A small network was shown many inputs. Here are its activations along a few directions, one row for each input.
Each table varies a few parts of the input and shows all the possible inputs, shuffled.
A made-up example of a description, with smaller parts first: one of 4 places along a line, together with either a single point or one of 9 places around a ring or (one of 2 separate values, together with one of 8 places around a ring).
Shared parts are said once, and a part with two or three values counts as separate values.
In the rows, 128 means zero.

Other details of the inputs vary at random and push rows far along two fixed directions, the same in every table; ignore that.

A family of inputs:
x1: [114 116 155 117 124 141 116 127 133 116 145]
x2: [112 118 151 130 130 137 118 124 132 107 147]
x3: [119 138 108 126 129 124 126 130 109 150 107]
x4: [123 144 115 129 131 116 137 134 113 154 111]
x5: [119 146 112 129 135 116 140 134 117 149 111]
x6: [114 136 105 136 136 121 131 133 113 147 111]
x7: [114 136 105 126 135 122 130 133 116 150 110]
x8: [121 146 113 138 135 113 137 125 117 148 110]
x9: [123 105 144 119 125 131 127 120 132 102 145]
x10: [131 109 156 122 129 132 138 121 138 105 144]
x11: [234 156  75 159 133 133  84 188 194 135  94]
x12: [125 125  97 123 133 115 138 119 109 146 118]
x13: [118 121 155 118 124 145 116 123 128 111 144]
x14: [128 133 104 124 132 108 148 120 109 151 118]
x15: [115 138 105 137 137 119 128 124 114 145 109]
x16: [114 139 103 128 137 122 131 133 115 146 110]
x17: [117 136 107 128 132 122 128 132 111 151 109]
x18: [122 123 163 119 122 135 124 130 137 119 146]
x19: [120 145 113 138 135 114 138 130 115 148 111]
x20: [129 114 149 123 117 129 136 118 133 110 154]
x21: [126 151 115 126 127 122 137 128 109 149 108]
x22: [120 104 146 122 119 143 132 114 131 108 153]
x23: [133 132 105 132 125 120 150 121 115 150 116]
x24: [122 107 141 121 118 135 128 116 130 107 152]
x25: [126 113 150 124 114 134 139 117 138 110 150]
x26: [125 128 163 119 122 139 124 126 132 114 145]
x27: [121 143 107 125 129 128 128 126 107 146 106]
x28: [123 126 163 121 121 136 123 128 132 114 146]
x29: [118 124 159 131 128 133 128 132 136 111 149]
x30: [238 118 103 155 115 157  74 169 213  88 132]
x31: [113 120 153 128 131 137 116 116 135 108 145]
x32: [120 128 160 130 130 131 124 119 139 110 146]
x33: [123 102 148 121 131 137 131 119 133 103 142]
x34: [132 132 106 127 130 107 147 125 114 143 109]
Each input here is: one of 2 separate values, together with either one of 6 places along a line or one of 11 places along a line.
- Changing only the choice among 2 separate values turns x20 into x24. The same change can be made to x28. Which row results? => x3
- A walk changes only the place on the line of 11. It starts at x21 and steps to x26. List the rest of the walk in order. => x28, x18, x4, x11, x5, x29, x19, x8, x32
- Change only the place on the line of 6 in x20. List by row number the other rows that result. => x10, x14, x23, x25, x34
- Change only the place on the line of 6 in x24. List by row number the other rows that result. => x9, x12, x22, x30, x33

A family of inputs:
x35: [128 116 167 138 122 149 109 151 154 113 155]
x36: [150 122  97 115 126 101 136 138 129 152 107]
x37: [128 122 164 141 136 153 121 126 167  94 138]
x38: [141 128  90 149 126 116 149 137 126 136 106]
x39: [130 147 109 148 124 128 126 154 120 151  99]
x40: [145 126 165 103 119 143 111 147 140  94 149]
x41: [136 119 164  98 121 134 109 146 155 108 151]
x42: [120 115  65 131 133 141  92 132 108 128  99]
x43: [149 104 152 125 106 153 135 129 148  93 149]
x44: [122 115 168 135 117 143 107 150 164 113 148]
x45: [143 121  96 129 140  93 137 135 135 144 106]
x46: [142 149 118 133 139 117 119 147 112 145  91]
x47: [138 131 167 139 125 148  99 131 144 112 164]
x48: [148  98 154 124 138 122 124 134 152  95 160]
x49: [133 120 161 126 148 127 112 143 157  94 157]
x50: [143 100 157 138 125 149 133 116 163  95 141]
x51: [147 147 104 111 140 125 127 149 117 156 111]
x52: [132 143 108 147 136 133 126 152 123 163 108]
x53: [ 23 139 134  95 116 117 190  99  44 168 118]
x54: [ 32  99 183 108 123 110 175  65  77 118 185]
x55: [127 121 155 142 141 150 122 141 161  98 160]
x56: [133 148 111 148 126 133 127 148 120 149  93]
x57: [138 142 114 131 144 111 116 154 119 159 105]
x58: [154 115 150 126 101 139 121 118 141  93 163]
x59: [137 134 169 140 113 142  98 133 140 100 155]
x60: [ 31  87 184  92 112 128 187  85  78 126 177]
x61: [142 124  89 148 138 122 149 135 130 148 116]
x62: [150 128  96 134 139 101 140 136 118 132 104]
x63: [135 159  96 151 147 117 125 128 127 147 121]
x64: [150 100 154 125 143 130 126 130 149  94 161]
x65: [147 103 150 125 104 148 133 135 147  94 155]
x66: [150 136  89 148 136 113 137 118 123 148 124]
x67: [144 128  92 149 128 121 150 130 126 135 101]
x68: [149 125  90 133 125 130 149 137 124 156 116]
x69: [159 130  99 119 128 114 142 132 113 138  99]
x70: [144 162  99 127 112 125 122 134 114 147 112]
x71: [ 35 123 126  98 112  89 186  70  54 175 132]
x72: [143 121 163 101 126 140 111 148 146 107 157]
x73: [128 144 103 132 151  97 125 145 139 144 103]
x74: [131 152 109 144 122 111 109 136 130 162 109]
x75: [ 23 111 192  86 120 145 176  94  75 131 175]
x76: [ 26 112 124 115 134  96 202  86  57 169 129]
x77: [140 119 174 124 141 142 103 148 143 109 153]
x78: [113  83 124 118 126 156  73 129 152  90 149]
x79: [119 110  64 129 140 138  90 134 115 140 108]
x80: [134 121  90 144 127 108 145 136 143 149 108]
x81: [ 34 149 142  93 120 116 176  65  47 176 114]
x82: [157 137  90 133 122 121 136 120 117 155 125]
x83: [136 154 108 146 128 117 112 138 120 162 116]
x84: [150 116 151 141 118 135 123 110 147  85 157]
x85: [147 163 101 127 114 130 124 128 114 146 107]
x86: [137 147 102 136 162 111 129 144 126 144 110]
x87: [138 123 175 125 129 136 103 149 139  97 144]
x88: [148 123 173 101 126 151 111 130 149 103 136]
x89: [119 143  96 147 138 112 133 146 147 148 105]
x90: [151 113 157 139 122 139 121  99 156  94 150]
x91: [156 104 156 111 117 133 125 135 139  90 152]
x92: [133 120 177 138 122 160 110 133 156 109 133]
x93: [155  98 155 109 124 131 124 136 146 102 161]
x94: [151 104 157 126 133 129 128 126 146  82 146]
x95: [129 151  99 151 139 125 138 140 131 134  97]
x96: [135 151 103 137 150 106 128 146 123 132 101]
x97: [159 101 165 109 124 142 125 118 149  98 139]
x98: [139 135 171 140 115 147 100 127 140  99 149]
x99: [134 162  97 152 135 112 124 129 124 135 111]
x100: [151 126  99 132 119 134 148 122 130 152  94]
x101: [143 146 124 131 144 122 117 136 121 155  83]
x102: [132 141 115 129 138 104 114 152 128 159  98]
x103: [140 148 107 124 121 143 134 134 130 156  91]
x104: [125 130 156 139 127 127 105 125 168  98 161]
x105: [ 28 122 125 113 125  81 187  67  60 168 131]
x106: [ 43  90 190  79 130 120 181  81  67 122 176]
x107: [123 116  67 131 135 145  94 126 108 126  94]
x108: [137 123 171 126 149 138 113 125 159  90 135]
x109: [135 138 158 143 129 140 111 120 151  84 154]
x110: [147 115 149 141 115 131 121 116 147  86 162]
x111: [135 145  98 124 121 132 133 152 128 160 112]
x112: [154 135  90 132 116 114 134 123 120 155 124]
x113: [144 134 157 118 116 154 108 129 145 110 169]
x114: [130 143  99 121 116 126 131 151 137 160 106]
x115: [132 157  96 150 141 110 123 131 130 147 120]
x116: [ 23 116 199  97 145 115 171  84  74 101 157]
x117: [158 113 158 124 108 148 120 101 150 101 150]
x118: [153 126 104 132 146 110 140 119 128 141  91]
x119: [137 160 105 150 141 121 124 112 133 143  99]
x120: [126 150  97 151 137 121 137 146 130 136 103]
x121: [123  87 133 121 131 173  76 112 145  86 134]
x122: [139 151 101 126 117 139 136 145 121 147  98]
x123: [122 111  64 130 145 146  93 131 112 140 109]
x124: [141 157 117 146 128 128 113 120 122 158  94]
x125: [158 141  93 134 112 120 137 116 114 141 110]
x126: [124 119 155 141 135 142 120 144 164  98 159]
x127: [148 152 107 112 130 124 128 144 113 143  96]
x128: [137 155  99 122 113 117 118 134 131 160 115]
x129: [143 157  98 125 119 123 121 135 121 159 121]
x130: [140  96 150 121 105 140 129 135 164 106 157]
- Describe the family of inputs behind these rows. => one of 6 places along a line, together with either a single point or (one of 3 separate values, together with one of 5 places around a ring)
- Changing only the place on the line of 6 turns x107 into x123. The same change can be made to x116. Which row results? => x86
- Changing only the place on the line of 6 turns x74 into x59. The same change can be made to x45. Which row results? => x62
- Change only the place on the line of 6 in x50. List by row number the other rows that result. => x38, x61, x67, x76, x80
- Change only the choice among 3 separate values in x36. List by row number the other rows that result. => x71, x130

A family of inputs:
x131: [155 111 139 124 116 129 131 138 150 115 143]
x132: [151 114 135 128 138 130 116 128 143  99 136]
x133: [156 117 135 132 110 141 133 130 149 117 149]
x134: [135 142 151 137 133 132  98 142 149 118 143]
x135: [155 111 136 122 121 135 113 126 140 104 132]
x136: [148 111 124 130 117 150 112 124 141 109 144]
x137: [116 161 113 138 136 112 124 134 114 155 110]
x138: [141 140 151 126 125 138  98 144 145 122 142]
x139: [147 118 132 134 127 136 115 118 149 100 135]
x140: [134 141 150 137 135 135  99 143 150 116 139]
x141: [139 138 154 127 128 144  98 146 146 125 137]
x142: [121 129  88 141 131 124 133 115 111 145 113]
x143: [138 136 103 125 122 114 152 115 116 151 106]
x144: [148 105 129 118 125 136 120 145 145 111 146]
x145: [142 132 106 119 134 109 154 125 109 149 107]
x146: [ 36 114 208  97 125 147 151 102  92 110 158]
x147: [147 118 132 141 123 141 116 115 142 102 140]
x148: [162 120 139 132 112 141 131 121 144 112 143]
x149: [136 128  99 117 136 115 138 122 104 143 103]
x150: [153 116 132 123 118 141 115 119 145 104 134]
x151: [144 147 148 126 119 139 107 144 142 113 142]
x152: [ 49  92 191 102 127 124 155  77  89  97 166]
x153: [129 129 102 135 131 103 153 129 120 151 112]
x154: [ 38  91 181 111 116 135 162  83  93 106 184]
x155: [109 152 115 137 144 123 124 140 118 157  98]
x156: [127 122  92 121 129 118 131 124 108 148 106]
x157: [144 109 126 124 114 141 118 135 152 112 145]
x158: [112 156 116 138 143 118 120 137 116 161 106]
x159: [144 145 150 127 120 138 104 142 142 116 142]
x160: [ 21 104 148 102 135 107 173  75  57 140 139]
x161: [148 118 135 143 118 135 134 127 152 112 151]
x162: [135 138 102 143 127 115 153 112 114 148 112]
x163: [146 104 129 123 117 135 117 141 147 112 143]
x164: [137 129 102 119 131 109 156 134 114 154 113]
x165: [131 136 151 139 136 147 109 148 151 110 126]
x166: [130 136 152 140 135 145 106 148 152 113 128]
x167: [114 151 116 125 136 128 124 141 114 161  97]
x168: [121 123  91 129 140 109 141 136 115 147 114]
x169: [135 133 107 135 134 103 151 120 115 146 105]
x170: [121 160 113 127 128 118 124 135 109 159 109]
x171: [138 149 148 137 128 133 107 142 146 109 143]
x172: [152 114 138 130 133 124 134 140 153 109 146]
x173: [117 127  88 135 128 115 140 126 121 149 113]
x174: [116 151 115 129 133 131 132 142 110 151  92]
x175: [119 122  92 134 131 109 138 132 117 148 112]
x176: [127 134  98 136 128 109 154 122 125 151 113]
x177: [117 163 113 138 135 111 126 133 112 152 111]
x178: [119 129  88 133 135 119 133 116 117 144 109]
x179: [114 150 115 129 133 130 127 142 113 157  95]
x180: [133 139 154 138 137 141 101 145 151 118 134]
x181: [ 49  87 184  85 129 133 155  88  86 103 173]
x182: [140 131 107 124 125 109 151 121 111 150 104]
x183: [146 111 125 122 120 145 111 125 147 108 140]
x184: [144 109 128 127 140 133 113 134 146 102 142]
x185: [138 137 154 127 129 146 101 147 146 122 133]
x186: [134 133  95 131 121 126 137 111 104 146 106]
x187: [139 139 151 126 126 141  99 145 145 120 138]
x188: [125 126  88 132 116 126 140 126 111 154 117]
x189: [154 121 139 136 124 129 131 120 155 106 139]
x190: [158 117 142 130 136 124 132 130 149 105 140]
x191: [132 137 152 140 135 146 110 148 149 107 125]
x192: [132 133  99 125 119 115 154 124 120 155 112]
- Describe the family of inputs behind these rows. => one of 2 separate values, together with either one of 11 places along a line or (one of 4 places along a line, together with one of 5 places around a ring)
- Changing only the choice among 2 separate values turns x138 into x134. The same change can be made to x135. Which row results? => x152
- Changing only the choice among 2 separate values turns x191 into x174. The same change can be made to x180. Which row results? => x185
- Change only the place on the ring of 5 in x183. List by row number the other rows that result. => x143, x150, x157, x192
- A walk changes only the place on the line of 4. It starts at x164 and steps to x131. List the rest of the walk in order. => x192, x133

A family of inputs:
x193: [189 183 183 159 135 167  43 199 204 103 135]
x194: [ 93 113 182 105 132 127 161  91 108 109 144]
x195: [122 154  30 125 156  88 131 146  88 195  43]
x196: [232 127 130 146 129 144  64 151 197  74 137]
x197: [ 78 114 160 132 130 124 145  85 112 110 169]
x198: [152 168  35 134 116 101 159 128  96 213  51]
x199: [160 159  34 147 152 110 128 143  98 178  41]
x200: [136 112 163 106 104 136 142 135 135 116 163]
x201: [202 107 117 159 136 152  65 180 217  82 149]
x202: [ 52 111 173 121 123 115 181  80 103 120 158]
x203: [154 104 140 115 116 167  86 155 167  97 158]
x204: [ 66 110 183  91 133 107 179 101  83 122 153]
x205: [166 109 144 128 107 174  90 140 166  89 151]
x206: [ 55 109 175 115 129 104 185 102  97 126 172]
x207: [128 154  30 165 145 101 142 134 100 187  58]
x208: [ 62 114 169 100 106 131 149  77  77 125 166]
- Describe the family of inputs behind these rows. => either a single point or (one of 3 separate values, together with one of 5 places along a line)
- Change only the choice among 3 separate values in x205. List by row number the other rows that result. => x199, x207
